Each row below holds a small network's activations on one input, seen along a few directions.
In each table, some parts of the input vary, and every possible input appears once, in random order.
A made-up example of a description, with smaller parts first: one of 4 places along a line, together with either a single point or one of 9 places along a line or (one of 3 separate values, together with one of 5 places around a ring).
Shared parts are said once, and a part with two or three values counts as separate values.

Other details of the inputs vary at random and push rows far along three fixed directions, the same in every table; ignore that.

Rows:
row 1: [ -2  -9  18 -21  -5   7 -18   7 -12  23  31]
row 2: [ -7   5 -25  10  10 -11  13   9  18  11  -9]
row 3: [ -2   2 -14  10  12  -9  -3  15  31   0 -10]
row 4: [ -7   3  22   3 -13   3  13 -15  16 -16 -15]
row 5: [-14   2   0 -16  12   0 -17  31  12  24  15]
row 6: [ -8 -11  18 -28  -7  18 -18   9 -18  19  18]
row 7: [ -9  12  22  -3 -10  -8  21 -13  -1 -16 -14]
row 8: [  0  10   4  10 -12  -5  13 -15  -1 -18 -10]
row 9: [-11  10 -13   6   7  -4  16   7  18  14  -5]
row 10: [  3  -5 -22  19  10  -5   5  16  24  11 -12]
row 11: [ -8   7  12   2  -6  -7  15 -13  -4 -13 -14]
row 12: [ -5   4 -11  11  10  -4  -2  10  30   5  -9]
row 13: [  5   7 -27  12  14 -13  11  15  16   8 -10]
row 14: [ 46 -16 -34  23  15 -11 -16 -17 -23 -15 -16]
row 15: [-16   3  27  -9 -17  10  14 -10  15  -9 -10]
row 16: [-21   5  36  -8 -16   5  14  -6   9  -7  -8]
row 17: [  3 -13  21  -3  -9  11  -4 -11 -15 -12   7]
row 18: [-13   6  27   4 -21   1  10 -10  12 -14  -1]
row 19: [ -3   8 -28  15  19  -5   6  15  14   1  -9]
row 20: [ 19  -9  -9   7   1   1  -8 -26 -19  -9  -6]
row 21: [ 26 -22 -32  21  12  -5 -11 -17 -26 -16  -7]
row 22: [ 11   4   2 -22  -4   9 -21   5 -27  12  28]
row 23: [ -5   6 -29  18  20   0   7  10  15   5  -9]
row 24: [ -8  14  25  -3 -10  -8  21 -11  -1 -15 -14]
row 25: [ -8  18  20 -10 -10  -2  17 -12   8 -12  -6]
row 26: [  1  15  18   2 -16  -3  16 -12  -2 -18  -6]
row 27: [  8  -1  -2 -19   9   9 -17   9 -24  10  25]
row 28: [  0 -16  20  -6 -12  15  -2 -11 -17 -12   5]
row 29: [-12  -4  34 -31  -8  12 -21   4 -18  19  29]
row 30: [-10  -2  -9   7   1   2  12  16  24  12  -9]
row 31: [ -5   9 -19   8   9 -11  14  12  16   9  -8]
row 32: [-19   4   7 -21  10   8 -13  32  13  18  26]
row 33: [ -5   4 -13  14   4  -8  -1  19  27  -2  -5]
row 34: [ 20  -6   3   2   2  -1  -3 -13 -27 -17   3]
row 35: [ 28 -11 -19  10   5  -5 -12 -21 -22 -12  -8]
row 36: [ 25 -22 -27  17   9 -10 -13 -20 -30 -11 -14]
row 37: [  8 -15  13  -1 -21  12  -6 -14 -18 -12   2]
row 38: [ -1  10  22  -3 -12  -9  24 -11  -1 -10  -5]
row 39: [-11  15 -16 -11   9  11 -10  22   7  30  19]
row 40: [-15   9   5 -18  -2  17 -13  28  13  27  22]
row 41: [ 17 -10 -26  -9  13   4 -27  -2 -20  16  14]
row 42: [ -7  -3  16  16  -6  -3  13 -11  11 -22 -11]
row 43: [-15  11 -11   5  11  -3   9   8  14  11 -11]
row 44: [ 13  -6 -18  -9   2   7 -24   0 -25  13  21]
row 45: [ 13 -18  11   0  -9  -9  -6 -12 -13 -10   6]
Each input here is: one of 5 separate values, together with either one of 4 places along a line or one of 5 places along a line.
Q: The inputs of row 1 and row 42 match in every part but the choice among 5 separate values. If row 30 is changed in the same way as row 1 into row 42, which row does it become?
A: row 28
Q: The inputs of row 45 and row 33 match in every part but the choice among 5 separate values. If row 31 is changed in the same way as row 45 into row 33, which row does it become?
A: row 8
Q: Change only the choice among 5 separate values in row 21. List by row number the other rows that result.
A: row 2, row 36, row 41, row 44
Q: Change only the place on the line of 5 in row 20. List by row number the other rows that result.
A: row 14, row 25, row 35, row 41
Q: Which other rows agree with row 5 in the choice among 5 separate values? List them by row number.
A: row 6, row 7, row 11, row 16, row 24, row 29, row 36, row 43

Rows:
row 46: [  3  -9  39  -6 -34  16   3 -25   4 -21  -1]
row 47: [-47  42  11 -12  -4  14  36   9  30  13 -15]
row 48: [ 28  -6   5 -21   9  -5 -33  -3 -44  11  32]
row 49: [ 23  -1   5 -29  -5   5 -27   4 -47   3  41]
row 50: [-44  31  10 -50   6  31  -1  16   6  35  35]
row 51: [-14   6 -48  16  19 -11  24  19  32  35 -14]
row 52: [ 34 -35 -16   4   0  16 -49  -2 -28   9  22]
row 53: [-27   3  53  -4 -33  10  15 -20  10 -23   1]
row 54: [ 23 -35 -16  37  -2 -12 -12 -18  -8 -29 -26]
row 55: [ -4  16  58   0 -32 -28  40 -53   4 -58 -33]
row 56: [ 31 -45 -19  37  16 -11  -4 -11 -13 -25 -27]
row 57: [-10 -10 -37  27  26 -11  -2  39  43  11 -24]
row 58: [-12  15 -43  26  18 -10  27  15  33  18 -37]
row 59: [ 29   0 -14  13  11 -12  -7  -5 -18 -11   5]
row 60: [-12  29  10 -40   5   8 -10  35  -3  30  41]
Q: What is each input in this table made of?
A: either one of 4 places along a line or one of 5 places along a line or one of 6 places along a line
Q: A walk changes only the place on the line of 5. It starts at row 49 and steps to row 60. List the rest of the walk in order.
A: row 59, row 48, row 55
